Here are a small network's activations along a few directions, averaged over the inputs that share one value of a field.
Values that are neighbours, or in one group, have similar rows; names and order tell nothing.
(in the rows, 500 means zero)
Random noise pushes rows far along 4 fixed directions. That doesn't count. These rows show it; they differ only by the noise:
[499 581 412 479 407 455 475 305 543 479 486 505 489 581 517 453]
[548 422 468 514 513 618 399 457 545 556 513 447 402 476 443 448]
[448 587 436 458 424 492 460 387 521 461 382 547 511 604 486 425]
[544 610 518 403 369 302 535 299 504 469 571 539 522 567 552 530]
[512 587 483 415 387 406 482 328 521 472 482 536 509 570 504 467]
[468 665 225 590 369 437 509 123 598 454 516 462 497 656 596 432]


Values of Momas:
m1: [531 464 552 520 585 510 553 561 492 487 507 463 523 492 530 504]
m9: [497 430 647 461 527 520 526 745 429 507 477 540 567 343 460 539]
m8: [517 517 548 451 451 446 583 467 519 436 478 509 606 514 488 524]
m4: [461 576 315 543 423 590 516 331 564 437 455 443 611 508 542 410]
m7: [413 585 496 473 449 528 498 598 449 503 395 563 553 527 483 468]
m10: [553 403 619 457 558 441 522 511 518 510 552 477 472 454 498 546]
m6: [475 517 422 630 504 556 501 611 483 495 479 538 534 450 509 475]
m5: [517 545 576 409 468 401 474 547 450 503 511 537 494 449 468 527]
m3: [418 559 327 596 527 496 554 332 566 495 478 484 491 624 554 480]
m2: [450 415 477 503 578 637 391 591 498 513 427 486 420 496 431 456]
The values of Momas form a ring.
Going along Momas from m3 by way of its neighbour m10, in what order are m1, m9, m7, m2 met?
Answer: m1, m9, m7, m2
How many steps from neighbour to neighbour lead from m6 to m8, at the fewest?
Answer: 3

Values of Zuzak:
y8: [473 635 360 627 358 517 538 445 490 513 535 427 514 460 548 507]
y12: [544 421 726 292 334 542 371 687 415 545 475 571 554 310 360 493]
y9: [721 338 765 494 663 351 647 622 462 576 867 419 492 335 551 702]
y2: [452 585 497 334 524 353 501 328 516 399 394 551 544 673 481 441]
y6: [427 620 452 488 428 320 511 506 428 524 550 617 500 509 603 581]
y4: [676 475 688 312 388 426 602 341 570 515 549 534 620 270 447 473]
y11: [584 470 417 667 398 433 511 438 542 606 775 407 323 429 594 605]
y7: [296 521 333 758 706 584 492 645 467 459 451 511 351 718 612 566]
y10: [478 551 436 616 557 371 535 411 463 532 679 447 390 644 619 626]
y3: [434 462 611 520 667 461 605 731 414 398 408 578 631 566 578 554]
y5: [607 445 436 509 554 420 539 248 588 540 666 390 420 553 532 547]
y1: [526 503 454 596 549 627 580 612 504 460 447 447 636 476 498 477]
The values of Zuzak form 3 separate groups.
Which other values are in the same group as y12? Give them in the order they are listed.
Answer: y8, y6, y11
Which other values are in the same group as y2? Give them in the order they are listed.
Answer: y7, y10, y5

Values of Lav:
f10: [596 398 476 558 488 729 293 634 504 661 524 407 339 303 396 391]
f7: [585 368 638 245 550 579 372 368 574 536 430 462 418 477 329 399]
f6: [621 325 709 301 431 709 432 613 529 578 450 423 562 213 302 416]
f9: [518 456 405 494 541 647 281 392 578 446 259 447 370 589 360 299]
f1: [515 625 434 379 282 376 487 217 612 326 285 599 671 608 503 281]
f5: [422 572 427 319 277 559 247 311 560 459 214 617 433 626 335 292]
f8: [183 513 275 863 862 865 658 828 477 378 147 530 622 748 585 450]
f4: [338 585 423 399 472 443 482 431 494 509 435 577 484 653 479 512]
f3: [669 353 316 763 477 689 419 365 611 561 716 326 418 257 548 447]
f2: [481 646 619 250 284 339 535 484 413 545 571 613 607 424 433 577]
The values of Lav form a network in which each value has 3 neighbours.
List every value one step from f9, in the order listed.
Answer: f7, f1, f5
List every value one step from f6, in the order listed.
Answer: f8, f3, f2

Values of Pire:
s2: [629 541 328 603 453 228 458 145 614 442 633 516 383 665 573 477]
s4: [479 503 491 400 600 439 450 387 524 493 520 483 401 669 537 472]
s1: [633 465 660 682 477 303 697 694 451 614 776 519 535 327 734 652]
s8: [341 666 744 365 569 255 653 753 309 418 334 693 601 666 552 650]
s9: [754 462 713 311 261 390 439 370 486 673 763 465 431 185 375 592]
s3: [494 732 497 318 310 571 640 322 536 290 197 592 882 554 397 310]
s5: [469 556 477 417 297 365 601 425 493 305 538 585 762 444 563 534]
s6: [555 534 361 352 461 471 379  96 610 512 588 417 380 620 446 419]
s7: [511 484 560 426 403 368 480 450 461 599 701 391 397 376 551 643]
The values of Pire form a line.
List every value one step from s5, in the order listed.
Answer: s1, s3
List every value one step from s6, in the order listed.
Answer: s4, s8
